Each row below holds a small network's activations on one input, seen along a few directions.
In each table, some parts of the input vary, and every possible input appears once, in random order.
A made-up example of a description, with smaller parts first: one of 3 separate values, together with either a single point or one of 9 places along a line or (one of 4 places along a line, together with one of 8 places around a ring).
Shared parts are said once, and a part with two or three values counts as separate values.
(in the rows, 128 means zero)

Other details of the inputs vary at random and push rows far along two fixed directions, the same in every table; ignore that.

Table:
r1: [110 155 150 135 124 119 147 136 123 144  96  92 132]
r2: [128 110 126 125 132 146 123 105 133 103 127 161  69]
r3: [131  99 113 108 133 143 123 108 120 130 130 170  89]
r4: [148 117 115 116 125 142 114 102 135 104 124 166  80]
r5: [149 115 110 100 123 143 112 111 134 102 128 173  89]
r6: [130 167 160 119 123 123 127 144 129 120 107 102 150]
r7: [118  80 100 226 137  97 124 150 152 133 191 112 160]
r8: [111 146 141 118 130 125 145 133 115 154 100  94 147]
r9: [124 114 126 113 131 138 136 111 129 116 135 186  80]
r10: [112 146 140 114 135 134 144 130 118 139 103  83 146]
r11: [135 148 130  93 120 129 135 138 122 134 104  95 165]
r12: [139  76  88 211 118  92  99 159 156 123 186 120 177]
r13: [122  73  94 222 136 106 109 151 153 118 188  96 157]
r14: [149 117 116 109 145 148 103  96 124 124 137 162  93]
r15: [109 153 155 129 117 119 147 144 126 134  98 102 139]
r16: [109 151 144 117 141 132 157 127 119 139 111  89 149]
r17: [146 119 110 129 127 131 115  99 130 129 122 161  80]
r18: [124 116 131 130 133 138 137 102 131 118 131 179  71]
r19: [132 152 129 105 127 129 135 127 121 141 101  86 157]
r20: [108 162 147 118 100 134 145 143 103 149 123 106 148]
r21: [114 142 141 102 128 133 145 140 118 132 107  91 154]
r22: [119  79  99 223 142 105 122 148 155 119 195 101 159]
r23: [148 126 125 126 139 141 105 100 130 114 132 160  77]
r24: [127 108 122 114 125 138 122 117 128 116 128 177  81]
r25: [126 114 126 109 136 146 135 107 131 101 137 177  77]
r26: [110 147 146 108 130 124 159 139 117 147 111 109 157]
r27: [134 156 147  98 124 122 127 144 117 149 109 113 167]
r28: [108 151 145 121 137 124 158 129 117 153 108 100 149]
r29: [108 163 146 115 104 142 145 140 105 134 127  95 147]
r30: [130 157 139 104 108 115 135 150 126 134 100 113 159]
r31: [148 117 117 113 140 138 104 100 122 139 134 171  96]
r32: [149 122 126 102 131 144 103 116 132 101 136 180  91]
r33: [135 156 146  95 128 130 126 142 120 133 112 103 166]
r34: [129 166 160 122 118 115 128 145 126 135 103 113 151]
r35: [142  69  74 201 130  99  98 148 147 143 189 111 185]
r36: [129 105 117 103 145 152 136  98 123 115 140 170  85]
r37: [131 164 155 106 116 116 127 155 125 133 108 120 160]
r38: [141  79  83 214 129 101 100 149 156 119 187  99 169]
r39: [107 158 159 128 127 126 159 138 130 121 109  97 140]
r40: [146 126 126 131 134 131 106 103 128 129 130 168  81]
r41: [128 108 122 109 130 146 121 113 131 101 131 168  78]
r42: [133 149 131  96 116 121 136 140 119 149 101 106 165]
Each input here is: one of 2 separate values, together with either a single point or (one of 4 places along a line, together with one of 5 places around a ring).
Question: The inputs of r17 and r38 match in every part but the choice among 2 separate values. If r30 is changed in the same way as r17 into r38, which row does it become?
Answer: r5
Question: The inputs of r16 and r28 match in every part but the choice among 2 separate values. If r6 is changed in the same way as r16 into r28, which row does it become?
Answer: r34
Question: Which other rows does r4 become when the place on the line of 4 takes its other values? List them by row number.
Answer: r2, r6, r39
Question: Which other rows does r6 become when the place on the ring of 5 takes its other values? List them by row number.
Answer: r14, r23, r32, r33
Question: Which other rows does r41 become when the place on the ring of 5 takes its other values? List them by row number.
Answer: r2, r10, r13, r21
